[[131 103 114 138 130 134 141]
 [127 124 106 123 130  98 126]
 [121 121 114 128 122 135 116]] | 124

[[125 129 112 120]
 [129 121 106 118]] | 121

[[146 104 157 153 143]
 [118 144 119 123 148]
 [153 103 133 110 141]] | 144

[[127 109 107 100 123 131 139]
 [128 109 105 100 107 138 134]] | 109

[[146 138 153 123]
 [143 145 157 103]] | 145

[[142 130 120 128 153 118 130]
 [139 130 115 121 153 128 130]
 [121 132 116 108 132 146 133]] | 130

[[140 113 110 137 129]
 [118 147 114 124 158]
 [142 133 121 123 132]] | 147

[[113 102 111 101 153 146]
 [154 119 148 111 152 123]] | 119
---
[[110 149 152 116]
 [117 147 123 125]] → 110, 125

[154 109 102 147 134 141] → 154, 141

[128 144 144 123 119 147 151] → 128, 151

[[121 105 147 147 125 134]
 [119 108 151 151 128 131]
 [116 111 151 151 140 120]] → 121, 120

[[131 127 124 131 112 136]
 [133 128 127 132 105 134]
 [130 129 125 131 111 134]] → 131, 134

[[116 135 128 131 121 127]
 [123 151 106 151 126 100]
 [120 143 143 139 127 129]] → 116, 129

[127 134 115 110  99 136 151] → 127, 151

[141 157 120 135 151] → 141, 151
---
[[105 151 127 115]
 [137 157 123 146]] -> 151

[[125 127 123 136 128 126]
 [108 114 107 117 129 102]] -> 127

[[117 103 136 132 125]
 [129 112 133 127 117]] -> 103

[[119 138 147 107 111 133]
 [114 139 130 122 132 119]] -> 138

[[146 102 101 105]
 [148 100 113 102]] -> 102

[[135 140 112 115 129 123 125]
 [134 110 130 129 124 152 126]] -> 140

[[134 131 135 130 128]
 [128 114 102 129 130]] -> 131

[[157 100 119 135 132 121 129]
 [128 118 117 123 133 117 131]] -> 100

[[105 157 141 134 128]
 [127 148 142 135 143]] -> 157
---
[133 141 105 105]: 133
[153 136 108 145 122]: 153
[120 101 139 131 117 108]: 120
[101 114 103 119]: 101
[121 137 132 106 133]: 121
[152 138 122 145]: 152
---
[132 128 123 151 106] result: 106, 132

[123 140 119 151 124] result: 124, 123

[ 99 135 135 124 142 131] result: 131, 99

[136 106 118 154] result: 154, 136

[[120 123 127 136]
 [135 123 153 118]] result: 136, 135

[121 140 121 127 118 122 150] result: 150, 121

[126 127 151 120] result: 120, 126

[121 133 158 149] result: 149, 121
---
138	147	107	134	143	122	106 >> 138, 106

122	122	126	134	137
129	118	130	123	156
>> 122, 156

157	114	152	139	133	125	141 >> 157, 141

136	136	133	129	134	130
148	142	144	129	141	145
118	125	108	130	100	105
>> 136, 105

115	116	100	128	123	110	113 >> 115, 113

104	118	129	144	150	113
138	110	132	123	144	134
151	101	121	104	113	132
>> 104, 132

139	153	112	126
146	134	127	123
>> 139, 123

132	127	128	134	129	139	100 >> 132, 100

111	138	138	115	116	104 >> 111, 104
---
[[128 154 114 127 116 126 128 124 125 129 129 136 129]
 [127 134 136 125 127 128 128 132 128 130 127 138 127]
 [129 149 117 129 111 129 127 129 129 127 126 147 130]
 [127 118 134 127 132 132 130 126 129 124 125 136 128]
 [125 108 141 131 117 129 128 127 128 127 130 136 124]
 [131 121 138 126 138 126 124 128 125 128 130 112 135]
 [131 112 144 126 100 129 128 129 127 128 128 137 132]
 [127 140 114 126 113 128 127 129 128 130 129 145 128]] >> 129

[[123 121 124 130 118 115 129 122 122]
 [129 131 131 127 129 156 130 134 129]
 [129 136 127 126 127 118 132 135 132]
 [128 128 124 127 131 105 125 125 128]
 [128 129 136 128 123 149 146 131 126]
 [125 123 120 128 123 118 121 123 125]
 [128 127 134 129 121 122 147 127 123]
 [132 134 119 125 136 132 111 131 131]
 [123 121 123 130 120 108 125 122 123]
 [127 126 138 131 113 136 157 128 121]
 [127 127 139 130 114 143 157 130 122]
 [128 125 124 128 127 107 128 123 126]] >> 122

[[124 129 123 111 111 133 119 119 116 137 123 132]
 [137 123 121 140  99 136 129 128 125 119 130 114]
 [124 131 136 124 105 127 129 136 119 120 126 123]
 [126 130 133 117 119 127 116 125 126 127 123 124]
 [138 115 125 131 122 132 114 126 138 142 136 131]
 [122 139 138 142 145 113 126 137 136 142 123 140]
 [135 120 134 109 110 142 128 125 115 113 123 115]
 [136 127 137 125 153 134 132 125 136 117 126 121]
 [125 123 131 124 118 134 143 141 122 133 131 138]] >> 132

[[127 132 125 134 119 108 125 118 118 132]
 [122 113 128 127 133 132 119 124 111 123]
 [148 142 117 130 124 126 133 128 130 125]
 [124 144 121 126 125 131 129 149 131 125]
 [125 116 121 117 121 135 133 141 127 119]
 [119 126 136 144 143 131 132 119 135 132]
 [121 114 123 118 130 123 110 125 131 127]
 [131 124 135 135 140 142 138 121 135 132]
 [123 137 122 125 127 132 121 145 116 121]] >> 132

[[140 140 116 128 154 115 116 137 128]
 [126 126 105 129 153 133 107 154 132]
 [107 150 131 144 135 122 126 125 134]
 [110 133 136 136 140 116 132 126 129]
 [145 136 125 120 128 112 135 125 139]
 [120 108 133 113 153 110 128 143 125]] >> 128

[[143 104 129 123 128 135 113 125 143 127 122 120 135]
 [136 124 134 110 136 122 143 116 133 116 140 110 122]
 [134 124 117 111 139 128 133 128 116 130 153 128 128]
 [139 110 118 111 136 126 120 133 126 135 143 116 126]
 [118 138 130 119 119 110 135 134 132 131 125 103 110]
 [127 132 146 135 125 129 142 113 143 111 116 126 129]
 [129 133 138 118 129 118 146 118 136 114 129 108 118]] >> 135
